Small tables with named rows and columns. After each table, cells are looked up by row and column.

dirifug =
columns: rap, nalil, los, rele, zirerot, zes, ris, diz, bezomo, zativi
gur: [65.066, 87.172, 30.761, 71.944, 62.070, 61.931, 80.305, 64.446, 39.668, 83.848]
papo: [54.976, 54.063, 78.302, 76.380, 15.770, 32.565, 61.742, 67.375, 63.595, 50.163]
busus: [49.713, 65.635, 59.018, 56.201, 63.985, 75.438, 59.360, 87.219, 70.209, 69.626]
zif: [53.659, 47.318, 73.133, 61.366, 65.301, 53.806, 53.264, 58.066, 51.020, 54.575]

diz of busus is 87.219
rap of busus is 49.713
rele of papo is 76.380
bezomo of gur is 39.668
nalil of papo is 54.063
ris of zif is 53.264
los of gur is 30.761
diz of papo is 67.375
zes of zif is 53.806
los of busus is 59.018
los of papo is 78.302
zirerot of papo is 15.770
zativi of zif is 54.575
zativi of papo is 50.163
rap of gur is 65.066

telil.tsv
	parika	geb	tebukas	vunu
mirire	104	103	70	99
mur	103	118	30	180
tesi	109	169	111	205

vunu of mur is 180
geb of tesi is 169
geb of mirire is 103
parika of mirire is 104
tebukas of mirire is 70
parika of mur is 103
vunu of tesi is 205
parika of tesi is 109
tebukas of tesi is 111
vunu of mirire is 99
tebukas of mur is 30
geb of mur is 118

nuv:
            zeda    navik  furebe   bosugo    geba  vopeme  bagidav     zuf     feku
nuna     -23.129  -71.008  19.939   25.522  -7.017  74.384   40.167   1.494   32.622
varamo   -11.073  -37.753   1.316   14.067  -5.552  13.098   64.998   1.381   40.475
taridak   12.918   48.574  20.690    1.948   0.580  21.944  -75.432  -3.819  -29.460
fipizud   -3.501  -28.527  -6.770    7.342  -5.318  -9.988   80.465   1.698   46.202
fuvilot   33.399   46.392  14.595  -13.790  -0.142  13.880  -56.260  -2.567  -22.021
zavef      5.122    2.238  24.200    7.385  -2.353  53.638  -42.570  -1.806  -11.054
mip      -33.032  -77.074  23.495   33.127  -7.138  83.683   35.658   1.235   31.655
kir      -27.023  -28.054   8.221   26.849  -4.370  20.452   36.097  -0.179   27.908
gizuf     -2.176  -28.063   9.130    9.323  -4.794  30.092   31.728   0.627   24.503
lerun    -27.023  -28.054   8.221   26.849  -4.370  20.452   36.097  -0.179   27.908
buv      -11.109  -56.937  15.759   16.426  -6.403  59.795   38.998   1.434   30.364

What is the bagidav of taridak in nuv? -75.432
What is the zuf of fuvilot in nuv? -2.567
What is the vopeme of fuvilot in nuv? 13.880
What is the furebe of nuna in nuv? 19.939
What is the feku of zavef in nuv? -11.054
What is the feku of buv in nuv? 30.364

mikovo:
cols = tikire, tud
zupu: [-6.586, 17.291]
mes: [17.259, 61.259]
ludog: [-53.633, 18.581]
punuzun: [17.638, 60.985]
nok: [24.986, 56.930]
zinobef: [-47.507, 5.362]
lisipek: [-45.805, 51.729]
pev: [1.627, 13.283]
lelu: [-55.542, 39.414]

lisipek, tud => 51.729
nok, tud => 56.930
pev, tud => 13.283
lelu, tud => 39.414
lelu, tikire => -55.542
mes, tikire => 17.259
lisipek, tikire => -45.805
punuzun, tud => 60.985
zinobef, tikire => -47.507
zinobef, tud => 5.362
punuzun, tikire => 17.638
mes, tud => 61.259
zupu, tud => 17.291
ludog, tud => 18.581
zupu, tikire => -6.586
pev, tikire => 1.627

demorum =
         lizevu  tar  bod  ripufu  sar  nol  reda  faf  dob
rogosek      87  123  127      90   97   93    89  132   69
zulod       109   77  118      86   98   91    82  104   85
gizubos      56  201  108      92   94   91    71  108   43
rik         118   57   81      90   95   91   110   82  137
dip         126   39   68      91   94   92   121   73  161
gani        112   75   78      88   94   90    94   67  122
dimepum      91  117  116      88   96   91    82  111   73
los         101   94  127      87   98   92    85  123   75
bam          85  131   89      94   94   92   103  102  103
zolap        80  146  106      89   95   90    72   94   63
pafes       104   82   94      94   95   93   118  112  126
fomonen      80  142  145      87   98   92    66  136   32
valama       72  165  113      89   95   91    70  105   51

rik, bod => 81
los, dob => 75
zulod, sar => 98
bam, lizevu => 85
fomonen, faf => 136
fomonen, nol => 92
rogosek, faf => 132
gizubos, ripufu => 92
dip, reda => 121
rik, sar => 95
pafes, faf => 112
rik, dob => 137
valama, lizevu => 72
rogosek, ripufu => 90
rogosek, sar => 97
zolap, lizevu => 80
los, faf => 123

Table salovu
,kamini,temupa,dini,lelunik,kubabul,vir,zat,das
ratole,92,-10,12,-16,-6,-23,7,-44
kitova,-91,44,1,-11,-9,-29,19,-20
bap,-38,11,-16,-6,-9,30,49,-4
tiful,-73,-69,2,-19,-15,55,-58,92
vuf,-14,-23,-21,-13,-12,5,11,9
vokez,-69,-45,-7,-11,-7,-21,-47,33

bap, dini -> -16
ratole, das -> -44
vuf, kamini -> -14
ratole, vir -> -23
ratole, temupa -> -10
tiful, kamini -> -73
tiful, temupa -> -69
bap, temupa -> 11
kitova, zat -> 19
ratole, kamini -> 92
vokez, lelunik -> -11
vokez, zat -> -47
vokez, dini -> -7
vokez, das -> 33
kitova, kamini -> -91
tiful, das -> 92

